These are the activations of a small neural network, seen along a few directions. Each row is one input.
Each table varies a few parts of the input and shows all the possible inputs, shuffled.
Descriptions start from the smaller parts, as in this example, which fits no table here: one of 4 places along a line, together with either a single point or one of 11 places around a ring or (one of 3 separate values, together with one of 5 places around a ring).
Shared parts are said once, and a part with two or three values counts as separate values.
In the rows, zero is written as 128.

Other details of the inputs vary at random and push rows far along three fixed directions, the same in every table; ignore that.

Table:
x1: [ 29 129 150  78  95 141  72 137 142 169 117  30  95  59]
x2: [ 75 139 220 182 103 163 173  63 184  94 122 213 120 118]
x3: [ 13 157 199  76  66 142  63 136 154 140 102  79  70  39]
x4: [212 163 152 172 106 113 117 175 105 106  94 185  92 173]
x5: [158 101  56 155 161 159 170 124 112 134 169  94 182 174]
x6: [ 93 112 111 140 146 153 162 103 122 132 158  92 159 135]
x7: [ 64 142 186 170 103 152 142  89 199 119 118 141 116  99]
x8: [113 100  83 135 162 121 170 104 118 118 164 131 191 149]
x9: [222 151 155 141 187  93  69 118  98 108  89 144  95 196]
x10: [155 117 112  90 208 147 103  74 119 128 159  75 167 163]
x11: [ 76 156 209 197  99 158 177  77 206  82 125 199 125 124]
x12: [ 38 116 119  73 122 130  91 135 124 177 130   6 110  80]
x13: [ 66 137 200 163 108 167 155  79 148 100 132 174 132 126]
x14: [122 105  94 133 155 161 187 105 109 117 177 116 176 153]
x15: [177 105  90 128 156 161 196 109 131 126 181 142 175 148]
x16: [ 45 152 194 140  99 117 142 108 169  91 126 164 138 106]
x17: [ 12 164 195  70  61 140  68 145 161 132 108  77  70  41]
x18: [145  90  68  98 169 135 182 116 110 145 168  92 154 132]
x19: [111 101  76 146 154 118 135 114 128 144 142  97 176 139]
x20: [211 156 139 167 102 127 105 176 107 108  93 188  95 164]
x21: [ 98  97  99 137 158 123 160  96 119 124 156 130 183 137]
x22: [182 146 125 125 118  92 105 178  73 122  91 142  74 151]
x23: [ 88 140 202 186  94 183 149  68 198 105 122 208 127 112]
x24: [152 111  84 114 162 129 182 128 130 144 171  84 155 140]
x25: [ 90 159 186 162  89 185 149 106 179  94 151 165 151 123]
x26: [184 128  98 129 120  93  91 164  95 126  98 174 117 146]
x27: [125 120 115 143 137 143 176 105 142 105 171 160 197 145]
x28: [190 143 111 141 123  73 106 181 106 125  99 150 118 158]
x29: [113 119  94 135 132 134 142 129 155 133 162  98 190 130]
x30: [205 126 110 105 126 113 130 151  92 130 106 172  86 132]
x31: [173 169 217 138 157 106  68  99 127  88  81 179  80 169]
x32: [205 155 153 141 106 127 122 165  84  96  98 214  91 159]
x33: [121  98  98 139 159 163 183  96 103 124 172 117 176 150]
x34: [123 102  67 155 149 138 145 114 143 131 160 114 197 148]
x35: [215 159 144 161  99 124 105 179 108 113  99 180  95 159]
x36: [ 89 151 195 182  88 181 158  80 209  89 130 206 130 112]
x37: [ 53 126 107  38 112 142  96 158 126 163 152  10 119  62]
x38: [148 105  80 136 156 135 170 115 117 115 167 151 196 156]
x39: [219 147 153 133 118 100 147 161 102 111 104 200  82 148]
x40: [ 96 158 149  77  85  41  27 200 107 148  51  93  37  80]
x41: [221 144 143 132 114 117 136 156 105 108  99 216  86 146]
x42: [170 140 118 132 124  57  93 172  84 122  80 163  90 147]
x43: [152  96  56 123 155 153 157 122 139 155 162  83 161 132]
x44: [130  94  68 148 171 113 156 109 107 135 154 113 186 157]
x45: [106  89  92 130 156 138 149  90 117 136 157 134 185 136]
x46: [ 96 162 218 152 146 167  85  54 196  88 125 149 135 142]
x47: [161 105  69 142 162 145 177 124 144 144 163  94 166 150]
x48: [199 140 136 102 123  87 127 174  90 127  95 165  66 130]
x49: [158  85  61 138 163 174 175  93 132 150 171 116 181 140]
x50: [ 71 126 109  52 117 127 108 153 163 174 151   7 115  58]
x51: [ 63 152 222 204  97 169 157  75 174  87 121 194 129 138]
x52: [198 122 131 105 122 105 104 147  80 146  85 176  64 124]
x53: [174 132 110 101 119  74  85 171  74 124  90 171  94 130]
x54: [115 165 158  44  72  57  30 212 106 147  72 102  49  65]
x55: [ 82  99  83  61 146 110 104 137 121 197 129   5 104  80]
x56: [179 100  58 112 165 166 185 129  91 131 196 104 193 164]
x57: [ 75 135 193 177 116 154 163  70 183 113 123 171 124 118]
x58: [205 127 108 142 122 116 104 153 111 149  91 151  86 134]
x59: [222 121 112 155 124 117 105 149 104 149  86 173  84 149]
x60: [ 46 137 180 174 105 125 113  94 179 117 109 150 136 115]
x61: [194 122  99 138 125  92  85 159  85 133  91 180 112 147]
x62: [181 104  66 145 163 145 185 125 140 143 172  97 175 161]
x63: [180 143 128 100 121  59 106 185  76 122  99 158  97 138]
x64: [206 144 119 138 130 101 127 180  72 116 105 152  93 168]
x65: [ 55 134 173 169 100 137 106  95 181 121 114 153 141 107]
x66: [114 123 106 159 138 165 168 119 148 121 165 100 173 151]
x67: [ 66 157 203 167 103 151 172  93 201  95 131 160 124 109]
x68: [ 79  93  80  23 143 128 100 143  70 187 147   9 115  77]
x69: [195 122 108 132 132  86 103 151  73 121  93 199 114 151]
x70: [ 62 150 178 160  93 148 133 104 190  93 132 177 159 112]
x71: [ 63 119  83  47 142  70 102 165 108 165 136  15 130  86]
x72: [155 100  57 148 150 171 159 123 120 139 173  93 182 159]
x73: [  8 175 228  61  67 115  98 151 151 120 117  78  68  49]
x74: [  6 143 188  77  78 103  45 129 157 148  90  94  82  42]
x75: [192 133 126 124 128  82 111 159  90 140  82 150  64 134]
x76: [198 150 128 130 125 101 129 179  79 119 112 141  97 163]
x77: [120 109 117 151 140 183 176  86 122 115 167 149 175 145]
x78: [110  98  95 124 141 179 142 102 119 151 163  95 167 130]
x79: [203 133 112 159 124 112 104 166  79 131  90 150  90 164]
x80: [ 91 163 221 172 150 151  90  57 202  88 114 135 133 153]
x81: [ 81 151 185 173  95 172 153  98 215 105 135 158 135 104]
x82: [ 86 101 103 143 156 116 143  98 125 139 144 110 170 138]
x83: [ 71 101  66  62 137  94  74 150 114 183 130  16 135  76]
x84: [123 114 113 184 133 187 161  92 150 121 159 135 180 151]
x85: [174  95  53 119 161 164 176 121 132 149 176 103 175 141]
x86: [ 86  93  83  28 154 103 126 138  95 183 143  15 105  68]
x87: [220 133 108 154 126 100 122 162 110 131  89 166  83 157]
x88: [135 166 166  38  74  82  50 205 118 156  76  95  19  54]
x89: [120  81  71 113 173 111 146 110  88 150 154 105 174 143]
x90: [168  89  46 116 168 168 181 119  84 133 184 107 186 162]
x91: [117  93  92 104 153 161 171  92 129 146 165 105 158 110]
x92: [229 160 168 159 160 114  50 120 123 102  77 168  92 189]
x93: [ 63 119 104  27 133 115 120 162  94 161 152   8 113  76]
x94: [ 59 151 173 163  91 135 120 117 194 104 124 149 149 106]
x95: [ 68 160 197 207  95 137 146  99 205  78 119 195 154 134]
x96: [179 150 125 117 121  54 100 187  87 125  93 146  96 144]
Each input here is: one of 6 places around a ring, together with either a single point or (one of 3 separate values, together with one of 5 places along a line).
The inputs of x37 and x20 match in every part but the place on the ring of 6. If x88 is changed in the same way as x37 into x20, which row does it become? -> x50
The inputs of x57 and x55 match in every part but the place on the ring of 6. If x96 is changed in the same way as x57 into x55, which row does it become? -> x28
A walk changes only the place on the line of 5. It starts at x2 and steps to x86. List the rest of the walk in order. -> x18, x48, x39
A walk changes only the place on the ring of 6. It starts at x49 and steps to x58. List the rest of the walk in order. -> x7, x75, x86, x91
A walk changes only the place on the line of 5. It starts at x29 and steps to x94. List the rest of the walk in order. -> x34, x83, x65

Table:
x97: [ 76  84  90  90 160 119 124 107  97 158 140  83 147 108]
x98: [155 102  70 114 185 158 139 111 137 144 174  49 167 157]
x99: [123 118 111 177 109 131 216 118 150 106 161 192 164 132]
x100: [ 72 149 211 111 100 141 174  98 164 112 138 149  98  93]
x101: [191 125 137 105 146 107  91 126  83 138 100 146  89 141]
x102: [208 131 129 113 162 104  99 131  89 131 107 152 107 156]
x103: [ 76 152 171 161  91 155 117 113 206 124 126 142 134 103]
x104: [130 140 138 165 108  88 103 149 135 108 102 166 130 144]
x105: [138 107 106 187 186 144 179  76 143  90 167 172 220 199]
x106: [190 125 101 129 106 113  94 167 110 152  91 142  91 133]
x107: [ 75  94  71  97 125 109 119 127 120 160 136  71 160  96]
x108: [144 133 144  82 111 119  61 154 100 159  77  97  34  95]
x109: [208 154 121 138 148 115  90 150 110 121 101 114  91 167]
x110: [ 76 152 191 138 100 173 114  80 190 110 116 136 101  98]
x111: [174 106  90 190 129 180 241 116 163 121 178 170 188 148]
x112: [ 89 109  72  91 110 127 152 165  94 141 169  79 165  96]
x113: [ 98 127 145 141 127 130 207 104 143  99 151 185 148 129]
x114: [159 124 128 179 105 151 124 133 134 141 103 179 108 141]
x115: [159 148 180 136 145 116 100 113 129 105 112 152 107 154]
x116: [174 135 107 103 122 105 130 175  54 115 121 171 111 153]
x117: [215 134 116 110 127 126 158 167 100 133 115 147  78 130]
x118: [104 133 126  88 173 119 102 109 118 142 146  39 137 130]
x119: [159 145 124 119 148  63  80 159  82 122  88 128 108 158]
x120: [ 55 134 112  43  84 144 113 186 130 169 151  20 111  43]
x121: [133 107  50 139 161 143 145 134 141 159 171  35 187 153]
x122: [113  87  58  95 190 115 142 105 110 147 170  79 198 138]
x123: [148 144 119 144 116  62  80 179  97 129  86 126 112 143]
x124: [127 116 123 172 103 111 116 130 112 124  99 189 118 132]
x125: [131 126 146 135 129 104 109 115 111 111  95 186 119 140]
x126: [ 41 169 212  85  66 173 117 139 168 110 124 100  80  57]
x127: [129 123 104  93 154 149 112 114 146 151 147  59 133 111]
x128: [ 67 156 186 164  91 148 113 124 208 120 124 122 128 109]
x129: [119 117 114 196 130 134 158  99 160 105 146 185 198 150]
x130: [160 120 162 141 144 138 115 100  99 127 105 174  99 142]
x131: [ 65 158 212 108  89 167 146 108 145  98 143 145 114 102]
The inputs of x126 and x131 match in every part but one. If x117 is changed in the same way as x126 into x131, which row does it become? -> x100
What do these inputs look like to the network? -> one of 5 places around a ring, together with either one of 2 separate values or one of 5 places along a line
Which other rows does x128 become when the place on the line of 5 takes its other values? List them by row number. -> x103, x106, x114, x121
Which other rows does x101 become when the place on the ring of 5 takes its other values? List them by row number. -> x106, x107, x110, x125

Table:
x132: [138 130 132 119 137 132 114 126 118 129 125 120 121 133]
x133: [118 151 176 175 105 128 125 119 155 102 107 177 117 137]
x134: [ 85 125 123 127 129 150 154 116 152 127 159  96 160 120]
x135: [ 80 136 174 161 109 167 163  86 170 101 144 169 149 119]
x136: [ 83 111 118 128 132 151 144 101 153 138 151 105 157 111]
x137: [130 128 128 117 120 131 126 137 112 130 126 130 120 122]
x138: [126 130 121 126 131 114 113 136 122 127 124 122 136 133]
x139: [129 155 180 157 107 136 130 122 150  94 116 183 119 136]
x140: [123 124 126 117 129 115 120 130 116 128 122 134 126 124]
x141: [127 125 123 127 122 131 115 133 118 132 124 130 127 126]
x142: [129 130 128 117 120 126 133 143 113 128 128 127 120 124]
x143: [130 129 133 123 135 127 119 127 115 129 123 119 118 132]
x144: [130 126 129 124 134 110 126 130 122 132 121 124 118 129]
x145: [133 128 134 119 136 124 122 125 116 130 121 122 113 130]
x146: [144 130 120 122 129 120 125 140 131 132 126 122 123 126]
x147: [207 101  69 187 172 136 175 109 116 117 153 176 192 197]
x148: [141 127 131 118 138 126 118 123 126 135 121 123 115 127]
x149: [143 132 129 113 132 132 119 133 119 128 129 119 120 131]
x150: [132 128 118 127 116 126 131 146 124 134 125 124 120 122]
x151: [123 126 120 127 124 119 114 137 119 129 122 129 131 129]
x152: [122 150 184 171 107 135 124 111 158 106 101 181 104 131]
x153: [ 86 113 122 120 130 152 157 102 149 135 155 108 152 107]
x154: [122 126 125 120 127 118 117 133 114 127 124 131 129 127]
x155: [131 134 129 117 126 122 132 142 118 126 131 122 123 128]
x156: [125 125 115 129 124 117 115 136 124 133 121 127 130 126]
x157: [ 86 124 120 130 128 148 154 115 157 130 157  95 158 116]
x158: [145 131 122 123 127 132 116 136 130 134 126 116 120 129]
x159: [132 133 129 114 127 119 135 139 119 127 130 125 120 126]
x160: [147 129 124 121 130 128 120 133 131 136 124 120 117 127]
x161: [127 130 126 129 129 117 118 137 119 129 123 116 126 134]
x162: [117 150 185 164 111 126 132 112 146  97 109 184 114 137]
x163: [126 125 128 120 126 129 118 130 113 130 126 131 125 125]
x164: [129 123 127 117 128 126 122 127 114 131 125 134 121 123]
x165: [ 83 117 124 119 130 150 163 108 143 129 159 105 154 112]
x166: [132 126 125 118 121 120 137 139 121 133 124 130 114 119]
x167: [136 131 122 125 124 119 133 142 129 133 126 123 120 124]
x168: [131 128 123 124 116 133 122 140 117 132 125 128 122 123]
x169: [144 131 130 111 134 129 122 130 121 129 128 122 117 128]
x170: [125 130 125 119 134 112 115 133 117 125 125 124 133 132]
x171: [130 130 122 124 116 128 130 146 118 130 126 124 122 125]
x172: [129 124 119 130 121 129 115 133 123 136 122 129 124 124]
x173: [126 122 117 127 126 114 119 134 125 135 119 131 126 123]
x174: [131 150 182 167 110 140 120 110 160 107 104 182 109 133]
x175: [227 101  74 177 175 157 186 103 114 117 161 176 181 199]
x176: [131 130 129 128 130 128 115 132 120 131 120 116 118 132]
x177: [133 129 125 131 130 126 115 132 125 135 119 116 116 129]
x178: [139 133 122 120 127 125 120 144 125 127 130 118 128 130]
x179: [134 126 120 125 118 122 135 143 125 136 123 128 117 119]
x180: [130 121 126 119 127 122 121 128 120 136 121 134 117 119]
x181: [125 122 122 119 129 111 121 131 121 133 120 134 123 122]
x182: [135 130 126 117 127 117 136 139 125 131 127 125 117 123]
x183: [142 132 118 123 126 123 121 144 130 131 127 118 126 127]
x184: [135 126 131 122 136 121 123 125 122 134 119 123 111 127]
x185: [ 86 116 116 130 124 157 149 109 152 136 155 102 158 111]
x186: [ 91 120 125 131 139 157 136  99 158 135 152  93 156 120]
x187: [126 128 125 116 136 109 118 130 118 126 124 126 130 129]
x188: [140 129 133 115 138 128 117 124 119 130 123 123 117 130]
x189: [128 129 117 129 130 111 113 136 128 130 122 122 134 131]
x190: [138 130 129 124 133 133 110 130 123 132 123 117 122 133]
x191: [ 83 116 122 134 138 139 149 102 156 134 151  95 158 120]
x192: [139 131 128 111 132 120 126 137 122 126 130 123 122 126]
x193: [127 130 131 124 133 116 122 133 114 127 124 121 124 134]
x194: [136 124 121 124 118 126 127 138 124 138 121 131 116 117]
x195: [128 126 123 120 135 106 120 130 124 130 122 127 128 127]
x196: [143 129 124 115 132 118 128 136 127 130 127 125 121 125]
x197: [143 133 125 120 128 134 116 137 124 131 127 116 122 132]
What do these inputs look like to the network? -> one of 6 places around a ring, together with one of 11 places around a ring
The inputs of x159 and x167 match in every part but the place on the ring of 6. If x145 is changed in the same way as x159 into x167, which row does it become? -> x152
Which other rows does x197 become when the place on the ring of 6 takes its other values? List them by row number. -> x149, x158, x160, x169, x175
Which other rows does x185 become when the place on the ring of 11 takes its other values? List them by row number. -> x133, x150, x156, x157, x158, x172, x177, x183, x186, x189
